These are the activations of a small neural network, seen along a few directions. Each row is one input.
Each table varies a few parts of the input and shows all the possible inputs, shuffled.
A made-up example of a description, with smaller parts first: one of 5 places around a ring, together with either a single point or one of 9 places along a line or (one of 3 separate values, together with one of 4 places along a line).
Shared parts are said once, and a part with two or three values counts as separate values.
(in the rows, 128 means zero)

Other details of the inputs vary at random and push rows far along two fixed directions, the same in every table; ignore that.

A family of inputs:
R1: 112  83 123 111  96 124 104 109 142 103 126 145
R2: 128 136 158 109 108 123 119  83 131 127 114 154
R3: 109 133  90 154 147 142 162 147 117 132 123 114
R4: 120 131 152 118 122 127 123 119 123 113 122 141
R5: 130 132 114 140 122 127 127 127 122 155 125 143
R6: 129 161 138 127 156 128 153 153 108  94 133 113
R7: 105 184 150 123 167 144 171 117 126 183 129 135
R8: 161 105 128 126  89 113  93 108 133 133 132 134
R9: 119 131 118 138 123 133 143 115 127 153 110 151
R10: 106 117 148 117 127 132 125 129 140 143 124 144
R11: 100 145 125 133 154 165 177 130 138 183 139 129
R12: 114 125 143 105 106 119 105 102 128 120 113 166
R13: 136  96 120 134  90 117 112 102 128 108  99 151
R14: 136 103  99 126  95 123 102 102 127 132 125 154
R15: 121 103 140 132 123 129 131 119 136 127 112 137
R16: 120 117 124 141 147 137 143 165 118  94 126 112
R17: 116  90 126 124 102 113 105 108 136 107  99 154
R18: 112  94 125 152 151 110 131 177 116  63 119  84
R19: 146 131 142 116 126 117 118 133 137 103 135 118
R20: 112 142 116 121 139 123 142 101 129 122 127 133
R21: 119 124  88 155 167 105 132 165 126  73 131  59
R22: 130 158 165 102 125 152 133 120 124 136 142 164
R23: 146 117 133 117  98 106  80 109 141 131 128 136
R24: 131 123 122 154 154 103 130 163 123  76 121  63
R25: 133 122 144 114 111 111  94  95 149 135 120 140
R26: 157 146 143 111 125 131 122 138 136 139 148 124
R27: 133 182 137 136 159 158 162 137 131 232 159 122
R28: 126 112 148 118 126 134 120 145 126  97 138 137
R29: 142 113  96 149 138 119 124 172  97  72 122 101
R30: 164 125 137 105  99 133 105 111 130 146 139 151
R31: 145 125 115 154 144 105 121 172 120  89 133  65
R32:  99 145 105 134 162 134 162 155 114 108 133 103
R33: 134 158 135 143 145 153 164 134 126 197 141 129
R34: 133 168 110 138 164 157 163 142 130 209 162 105
R35: 144 126 125 108 106 127  98  94 152 162 145 138
R36: 138 106 125 121  94 135 110 108 123 112 113 160
Description of these inputs: one of 4 places along a line, together with one of 9 places around a ring.
Question: The inputs of R5 and R33 match in every part but the place on the line of 4. If R17 is changed in the same way as R5 into R33, which row does it become?
Answer: R15
Question: Which other rows does R11 become when the place on the ring of 9 takes its other values? List them by row number.
Answer: R1, R3, R14, R20, R21, R32, R34, R35
Question: Which other rows does R19 become when the place on the line of 4 takes its other values? List them by row number.
Answer: R21, R24, R25

A family of inputs:
R37: 130 145 144 115 119 156 137 113 130 182 137 168
R38: 151 132 136 121 118 136 114 110 148 180 150 129
R39: 122 103 129 124 118  95  97 133 119  58 110 121
R40: 121 163 143 144 169 149 173 164 113 145 134 108
R41:  98 137 108 159 172 136 173 165 120 132 127  89
R42: 133 115 105 129 115 121 117 133 114  94 124 133
R43: 131  90 168  76  59 118  68  47 163 126 118 201
R44: 105 115  83 172 166 105 147 187 101  64 104  69
R45: 122 139 153 102 117 130 119  91 142 141 131 156
R46: 157 117 111 139 118 103  98 144 128 115 131 103
R47: 102 191 137 136 181 174 203 126 137 233 146 126
R48: 128 100 110 132 116 123 116 143 117  89 123 128
R49: 136 107 119 131 114 106 111 133 113  58 111 122
R50: 154 136 117 128 119 121 111 121 135 149 144 112
R51: 130 131 159 111 119 148 136 110 139 154 130 156
Question: The inputs of R43 and R39 match in every part but one. If R38 is changed in the same way as R43 into R39, which row does it become?
Answer: R46
Question: What do these inputs look like to the network?
Answer: one of 3 separate values, together with either a single point or one of 4 places along a line
Question: List by row number the other rows that have the choice among 3 separate values in common with R50.
Answer: R42, R45, R47, R49
Question: Which other rows does R51 become when the choice among 3 separate values takes its other values? List them by row number.
Answer: R40, R49
